Each row below holds a small network's activations on one input, seen along a few directions.
In each table, some parts of the input vary, and every possible input appears once, in random order.
A made-up example of a description, with smaller parts first: line(6) and (point or line(9) or (values(3) and ring(5))).
Shared parts are said once, and a part with two or three values counts as separate values.

A family of inputs:
row 1: -3.279  0.111  -3.021  0.331  1.327  0.020  -0.525  0.584  -1.175  3.836  4.664  0.433  -0.246  -0.341  -1.421  -0.741  -1.307  -3.398
row 2: -0.763  -0.079  -1.413  0.218  2.888  0.017  -0.665  0.992  0.333  2.325  3.508  0.768  -0.418  -0.740  -1.536  -1.376  -0.437  -1.762
row 3: 3.889  1.841  3.116  0.899  -2.479  1.209  -2.030  0.096  -0.081  -4.472  -4.082  -0.836  -1.394  0.300  -0.205  0.822  2.090  2.129
row 4: -2.711  -2.533  0.151  -1.262  0.389  1.331  1.570  1.464  0.514  3.110  0.412  -0.009  -0.409  0.175  2.473  0.690  0.678  2.087
row 5: -3.726  -5.244  -1.783  0.580  -2.001  -3.576  2.816  -2.933  0.352  5.321  -4.406  -0.728  0.099  2.641  -1.440  -2.188  -7.815  -2.841
row 6: -3.495  -1.281  -0.289  0.663  0.679  2.161  1.782  0.817  1.612  2.146  2.204  -0.780  0.393  -0.129  2.269  1.190  1.572  1.962
row 7: 1.551  1.922  0.921  1.012  0.661  1.758  0.636  1.532  -0.102  -0.699  1.784  -0.018  1.465  -0.732  0.503  0.881  3.641  2.813
row 8: 4.655  3.389  0.389  0.658  -2.052  3.750  0.025  0.044  -0.989  -4.171  -0.177  -0.402  -0.002  -0.153  1.422  0.535  4.685  2.322
row 9: -4.177  0.022  -2.840  0.406  0.066  2.382  1.723  -0.490  -0.714  4.453  4.258  0.298  0.875  -0.394  2.975  0.802  0.564  -0.493
row 10: 3.900  2.631  1.470  0.467  -2.665  3.387  -0.059  -0.756  -1.476  -4.891  -0.811  -2.332  0.200  1.050  2.755  0.921  4.549  3.944
row 11: -2.472  -2.446  0.628  -0.665  0.529  -0.436  0.172  1.252  1.361  2.502  0.079  -0.766  -0.116  0.084  1.145  0.135  -0.611  -0.036
row 12: -1.583  -2.020  -0.961  -1.352  2.711  -0.892  -0.366  -0.855  0.153  1.713  0.783  0.891  0.582  -1.172  -0.187  -0.237  -3.544  -1.535
row 13: -5.205  -0.623  -1.876  -1.448  -0.087  -1.205  0.195  -0.152  -1.026  3.884  0.680  1.459  -0.483  0.314  -0.171  -0.321  -2.470  -2.470
row 14: 5.164  2.848  1.879  -0.485  -1.253  -0.568  -2.006  -0.654  -1.337  -6.057  -2.725  -1.012  -1.077  -0.775  -1.822  -0.287  0.390  -0.678
row 15: -5.373  -0.890  -2.135  0.259  -0.889  1.642  0.817  -0.191  -0.592  3.808  2.870  -0.728  0.991  1.186  3.198  0.946  1.475  0.915
row 16: 1.109  1.018  1.751  -0.925  -0.219  -1.072  -0.118  1.850  1.032  -0.706  -2.360  0.560  0.344  -0.320  0.693  0.320  0.879  2.113
row 17: 2.183  0.721  1.523  -0.821  2.403  -1.389  -0.935  -0.409  0.269  -1.814  -1.557  1.225  0.908  -1.015  -1.625  -0.337  -0.944  -0.234
row 18: -2.877  -1.944  0.419  -1.093  0.645  -1.220  -0.393  -0.805  1.526  1.914  0.538  1.165  -0.220  -0.679  -0.663  -0.841  -1.500  -0.893
row 19: 2.334  0.816  1.544  0.444  2.104  -2.174  -1.324  0.406  0.409  -2.199  0.224  1.402  0.013  -0.372  -1.173  -0.727  0.987  -1.930
row 20: 3.024  0.827  2.062  0.996  -3.491  2.255  -0.777  0.389  -1.307  -4.693  -2.854  -2.058  -0.864  -0.627  1.564  1.127  3.340  4.114
row 21: -4.329  -1.900  -2.831  -1.181  0.971  -0.994  -0.492  -0.962  -1.068  3.240  1.490  0.734  0.211  -0.460  -0.855  0.406  -3.689  -3.400
row 22: 5.738  2.674  0.305  -0.892  -0.277  -0.394  -2.525  -0.547  -2.007  -6.644  -0.776  -0.829  -0.180  -0.385  -0.681  0.094  -0.293  -0.135
row 23: -4.064  -0.114  -2.912  0.408  1.104  1.824  -0.052  -0.103  -0.765  3.697  5.205  0.568  -0.700  0.042  0.560  0.569  -0.420  -2.458
row 24: 0.672  0.436  2.190  0.205  0.240  -0.106  1.477  2.194  0.183  -0.307  -1.432  -0.511  0.780  0.004  1.715  1.464  2.627  3.532
row 25: -1.307  -0.818  -1.314  -0.635  3.185  -1.253  -0.137  -0.298  -0.338  1.212  1.570  1.242  0.980  -1.018  0.324  -0.540  -2.621  -2.180
row 26: 5.832  2.947  -0.050  0.505  -1.408  3.250  -0.837  0.317  -0.896  -5.243  1.274  -0.470  0.577  -0.834  -0.870  -0.112  2.928  0.967
row 27: 5.881  0.484  2.204  0.127  -5.580  -5.694  1.078  -3.263  -0.274  -5.228  -8.593  -1.815  -2.874  2.411  -2.739  0.175  -3.896  0.456
row 28: -1.041  -5.205  -0.051  0.556  -0.222  -3.760  2.557  -2.163  1.895  4.136  -5.572  -0.724  0.052  2.177  -1.493  -2.433  -7.645  -1.096
row 29: 4.036  1.916  2.520  -0.275  -2.847  -0.092  -2.070  -0.927  -0.217  -5.769  -2.854  -0.038  -1.068  0.147  -2.106  -0.773  1.464  0.658
row 30: 6.283  2.006  -0.030  0.727  -0.635  1.823  -2.078  0.090  -1.688  -5.909  -0.146  0.410  0.014  -0.784  -1.187  -0.241  2.171  -1.141
row 31: -4.082  -1.783  -2.660  -0.062  0.711  -1.636  -0.924  -1.142  -0.314  2.708  2.753  1.231  -1.270  -0.170  -0.544  -0.179  -1.300  -4.854
row 32: 3.228  2.696  0.917  0.777  2.510  -0.372  -0.903  1.776  -0.284  -1.102  2.075  0.512  0.825  -0.595  -2.202  -1.512  1.305  -0.437
row 33: 2.498  -2.498  2.187  1.233  -0.466  -4.870  1.969  -1.455  1.958  0.483  -8.012  -0.531  0.492  2.236  -2.715  -2.398  -5.507  0.413
row 34: -1.129  -0.546  -2.377  0.077  1.948  1.532  0.555  0.641  1.106  1.906  4.000  0.832  0.845  -1.381  -0.020  -0.306  0.337  -0.594
row 35: -5.777  -2.125  -1.599  -0.213  -0.936  0.678  1.904  0.329  -0.454  4.519  1.168  -0.431  -0.550  0.294  2.345  1.771  0.233  0.461
row 36: -2.338  -0.157  -1.283  -0.417  1.404  1.761  0.293  -0.353  0.897  2.023  3.599  -0.872  0.829  0.151  2.486  1.789  1.870  0.880
row 37: 1.080  0.723  2.979  -0.261  0.448  -1.795  -1.220  0.425  1.181  -1.083  -1.400  1.153  0.573  -0.194  -1.925  -0.773  0.613  0.419
row 38: -5.393  -1.598  -2.107  -1.353  -1.457  -0.310  0.151  0.062  0.252  4.219  0.320  0.573  -0.937  -0.026  1.324  0.685  -1.455  -0.971
row 39: 0.126  1.298  1.838  1.349  0.001  1.653  1.003  2.247  1.840  -0.617  -0.193  -0.530  0.470  0.423  0.074  1.272  4.582  2.946
row 40: 1.936  2.478  0.539  0.442  2.038  1.376  -0.285  0.952  0.234  -1.552  2.492  0.966  0.291  -0.339  -0.247  -0.272  2.475  0.403
Question: Describe the family of inputs behind these rows.
Answer: line(4) and (point or ring(9))
Question: The inputs of row 25 and row 19 match in every part but the line(4) part. If row 4 is changed in the same way as row 25 into row 19, which row does it become?
Answer: row 24
Question: The inputs of row 7 and row 8 match in every part but the line(4) part. If row 40 is changed in the same way as row 7 into row 8, which row does it become?
Answer: row 26
Question: Which other rows agree with row 15 in the line(4) part? List them by row number.
Answer: row 1, row 5, row 9, row 13, row 21, row 23, row 31, row 35, row 38
Question: Change only the line(4) part in row 38. List by row number the other rows that result.
Answer: row 3, row 11, row 16
Question: Change only the line(4) part in row 28. List by row number the other rows that result.
Answer: row 5, row 27, row 33

A family of inputs:
row 41: 3.194  0.905  2.067  -0.190  -0.922  -1.044  0.053  0.229  0.459  -2.601  -3.054  -0.320  -0.440  0.797  -0.601  0.055  0.699  1.932
row 42: -4.344  0.398  -2.090  0.252  1.972  5.541  -0.338  2.296  -0.325  3.129  7.247  0.414  1.074  -1.424  3.213  1.870  5.227  0.918
row 43: -2.766  -1.487  -1.291  -0.142  1.968  -0.577  0.181  -0.188  0.619  3.028  1.436  0.850  0.285  -0.478  -0.021  -0.242  -0.926  -1.475
row 44: -3.633  -2.031  -1.063  -0.316  -0.839  -1.407  1.137  -1.091  0.270  3.419  -0.521  -0.157  -0.423  0.646  0.210  -0.314  -2.820  -0.971
row 45: 3.006  0.696  1.598  0.170  -2.125  -0.795  0.065  -0.727  -0.358  -2.977  -3.226  -0.891  -0.630  0.787  -0.360  -0.007  -0.487  1.237
row 46: 4.052  2.046  1.441  -0.162  0.262  -0.166  -0.988  0.346  -0.348  -3.464  -0.486  0.028  0.126  -0.347  -0.632  -0.381  0.850  0.339
row 47: -2.914  -1.071  -1.635  -0.176  1.858  -0.606  -0.100  -0.039  0.334  3.062  2.186  0.807  0.607  -0.730  -0.149  -0.365  -1.359  -1.938
row 48: -3.290  -2.202  -0.679  -0.407  0.379  -1.424  1.167  0.245  1.282  3.872  -0.163  0.617  0.113  0.582  -0.042  -0.087  -1.642  -0.394
row 49: -3.109  -1.312  -1.891  -0.340  1.357  -0.347  -0.357  -0.268  0.017  2.737  1.858  0.902  -0.137  -0.422  -0.169  -0.333  -1.407  -2.273
row 50: 1.876  3.719  0.470  0.611  0.102  6.095  -0.950  2.321  -1.005  -3.000  4.518  -0.580  0.848  -1.241  2.112  1.691  7.227  3.221
row 51: 3.328  0.955  0.991  0.086  -1.643  -0.154  -0.085  -0.920  -0.934  -3.487  -2.324  -0.685  -0.291  0.337  -0.302  -0.170  -0.488  0.729
row 52: 3.561  1.451  0.772  0.225  -1.072  -0.066  -0.904  -0.402  -0.946  -3.738  -1.435  -0.624  -0.448  0.258  -0.672  -0.198  0.114  0.010
row 53: 3.916  1.949  1.432  0.267  -0.030  -0.281  -0.521  0.317  0.217  -3.222  -0.923  0.080  0.204  -0.253  -0.694  -0.204  1.229  0.895
row 54: -2.887  -2.196  -1.838  -0.049  -0.426  -0.732  0.822  -1.020  -0.231  2.774  0.435  -0.221  -0.344  0.375  -0.004  -0.287  -2.712  -1.754
row 55: -2.903  -1.571  -2.119  0.224  0.237  0.013  0.398  -0.754  -0.294  2.811  1.143  0.057  0.001  0.131  -0.334  -0.502  -2.189  -2.130
row 56: 3.307  1.380  2.091  0.195  -0.070  -0.652  -0.417  0.294  0.291  -2.986  -2.102  -0.131  0.187  0.110  -0.506  -0.093  1.281  1.258
row 57: 3.637  1.798  1.096  -0.077  -0.240  0.242  -1.285  -0.048  -0.765  -3.692  -0.949  0.060  -0.235  -0.363  -0.669  -0.185  0.798  0.041
row 58: -3.527  -2.401  -0.671  -0.130  -0.331  -1.360  1.292  -0.592  0.626  3.668  -0.764  -0.064  -0.424  0.734  -0.037  -0.013  -2.214  -0.425
row 59: -3.264  -1.680  -0.699  -0.068  1.357  -1.158  0.648  0.281  0.998  3.271  0.621  0.580  0.423  -0.120  0.074  -0.346  -1.016  -0.969
row 60: 2.761  0.654  2.019  0.028  -1.795  -1.125  0.182  -0.277  0.095  -2.602  -3.497  -0.721  -0.497  0.621  -0.417  0.110  -0.165  1.748
Question: The inputs of row 54 and row 51 match in every part but one. If row 42 is changed in the same way as row 54 into row 51, which row does it become?
Answer: row 50
Question: Describe the family of inputs behind these rows.
Answer: values(2) and (point or ring(9))
Question: Change only the values(2) part in row 58. List by row number the other rows that result.
Answer: row 60

A family of inputs:
row 61: -4.727  -0.230  -2.011  0.077  2.272  4.362  0.257  2.218  0.327  3.979  6.399  0.517  1.079  -1.276  2.806  1.264  4.157  0.958
row 62: -5.621  0.025  -4.442  0.056  4.037  4.420  -1.054  1.636  -0.758  4.959  9.548  1.516  1.273  -2.301  1.279  0.331  2.481  -2.928
row 63: -7.455  -3.825  -4.397  -0.930  2.384  -3.641  0.324  -1.667  0.229  7.310  2.658  1.561  -0.447  -0.470  -1.435  -1.752  -6.467  -6.324
row 64: 6.735  1.006  1.588  -0.370  -0.096  -5.242  -1.199  -2.252  -0.163  -5.131  -5.374  0.567  -0.825  0.382  -4.362  -2.558  -4.652  -2.832
row 65: -2.412  0.697  0.185  0.583  -0.264  4.782  0.463  2.295  0.016  1.442  3.061  -0.738  0.611  -0.347  2.991  1.661  5.370  3.367
row 66: 3.290  2.692  1.793  0.807  -1.523  4.045  -0.262  1.155  -0.469  -4.055  0.529  -1.201  0.384  -0.080  1.810  1.761  5.618  4.096
row 67: 4.390  -0.445  2.618  -0.373  -2.323  -3.903  0.388  -1.900  0.095  -3.388  -7.223  -0.675  -0.842  1.368  -1.913  -1.091  -3.984  0.521
row 68: -3.838  -3.495  0.283  -0.033  -1.928  -3.229  2.223  -0.759  1.248  4.166  -3.907  -0.637  -0.656  1.908  0.220  -0.083  -3.794  0.358
row 69: 1.842  -1.495  1.834  0.245  -3.282  -3.451  1.738  -1.744  0.667  -1.050  -6.433  -1.220  -0.810  2.213  -0.880  -0.181  -3.427  1.385
row 70: -6.394  -4.186  -1.907  -0.614  0.585  -3.707  1.877  -0.979  1.508  6.518  -0.456  0.559  -0.326  0.827  0.085  -0.521  -4.820  -2.155
row 71: 5.899  4.017  2.727  0.253  -1.142  3.481  -1.531  1.195  -1.377  -6.519  -0.327  -0.849  0.189  -0.638  0.919  1.121  4.971  3.415
row 72: 8.292  5.239  1.730  0.300  1.279  2.083  -3.224  0.801  -1.321  -8.231  1.524  0.602  0.370  -1.587  -1.521  0.049  4.546  0.140
Question: The inputs of row 64 and row 70 match in every part but one. If row 72 is changed in the same way as row 64 into row 70, which row does it become?
Answer: row 61
Question: Describe the family of inputs behind these rows.
Answer: values(2) and line(6)
Question: Change only the values(2) part in row 69. List by row number the other rows that result.
Answer: row 66

A family of inputs:
row 73: 2.983  2.936  0.589  1.226  1.320  4.192  -0.692  1.131  -0.277  -3.256  3.507  -0.426  1.784  -1.233  0.955  0.724  4.618  2.134
row 74: 4.602  1.526  -0.065  0.034  -1.898  0.765  -1.898  -1.288  -2.562  -5.018  -0.633  -1.093  -0.787  -0.922  -1.895  -0.749  -1.710  -1.814
row 75: -3.336  -1.560  2.818  0.660  -7.184  2.889  2.842  -0.790  -0.973  1.239  -7.244  -3.746  -1.021  2.726  3.760  1.857  0.964  6.470
row 76: -2.233  -2.293  0.775  -1.102  1.261  -6.002  1.370  0.969  3.200  4.396  -3.978  1.701  -0.068  0.411  -2.671  -0.855  -3.124  -0.240
row 77: -4.787  -0.822  -3.387  0.811  0.351  0.614  0.171  -0.766  -1.040  3.577  4.029  0.056  -0.146  0.196  0.420  -0.074  -1.140  -3.347
row 78: 4.837  1.563  4.154  -0.475  0.246  -4.075  -0.635  1.051  1.784  -4.343  -6.008  0.588  -0.245  -0.024  -1.898  -0.510  0.906  2.036
row 79: -1.959  -3.024  -3.189  -0.670  -0.562  -1.235  0.202  -2.661  -0.775  2.834  0.853  0.166  -1.871  0.920  -1.110  -1.908  -4.614  -4.626
row 80: -0.865  -2.889  -1.546  -1.816  -0.032  -4.826  1.175  -2.370  1.157  2.944  -1.939  1.255  -1.561  1.334  -1.726  -1.156  -5.440  -2.686
row 81: -5.198  -2.040  -0.806  0.157  3.647  1.629  0.365  3.339  1.160  4.884  5.098  1.016  1.551  -0.938  3.043  1.047  1.796  0.373
row 82: 2.901  4.039  -0.319  1.641  -0.886  2.849  -1.729  -0.870  -2.409  -4.075  2.271  -0.605  0.644  -0.120  -0.588  0.729  2.324  -0.784
row 83: -5.441  -1.291  -2.555  -0.777  2.139  1.507  0.681  1.342  0.720  4.209  4.891  0.575  0.163  -1.570  1.992  0.329  1.649  -0.354
row 84: 5.591  1.359  1.998  -0.413  -0.819  -2.788  -0.641  -1.713  -0.378  -5.281  -3.195  -0.400  -0.015  -0.041  -1.604  -0.329  -2.801  0.070
row 85: 2.906  2.496  1.532  0.724  2.417  4.480  -1.212  2.626  0.395  -2.110  2.348  0.913  1.573  -0.739  1.323  0.895  6.571  2.768
Question: Describe the family of inputs behind these rows.
Answer: point or (values(2) and line(6))
Question: Change only the line(6) part in row 85. List by row number the other rows that result.
Answer: row 73, row 74, row 78, row 82, row 84
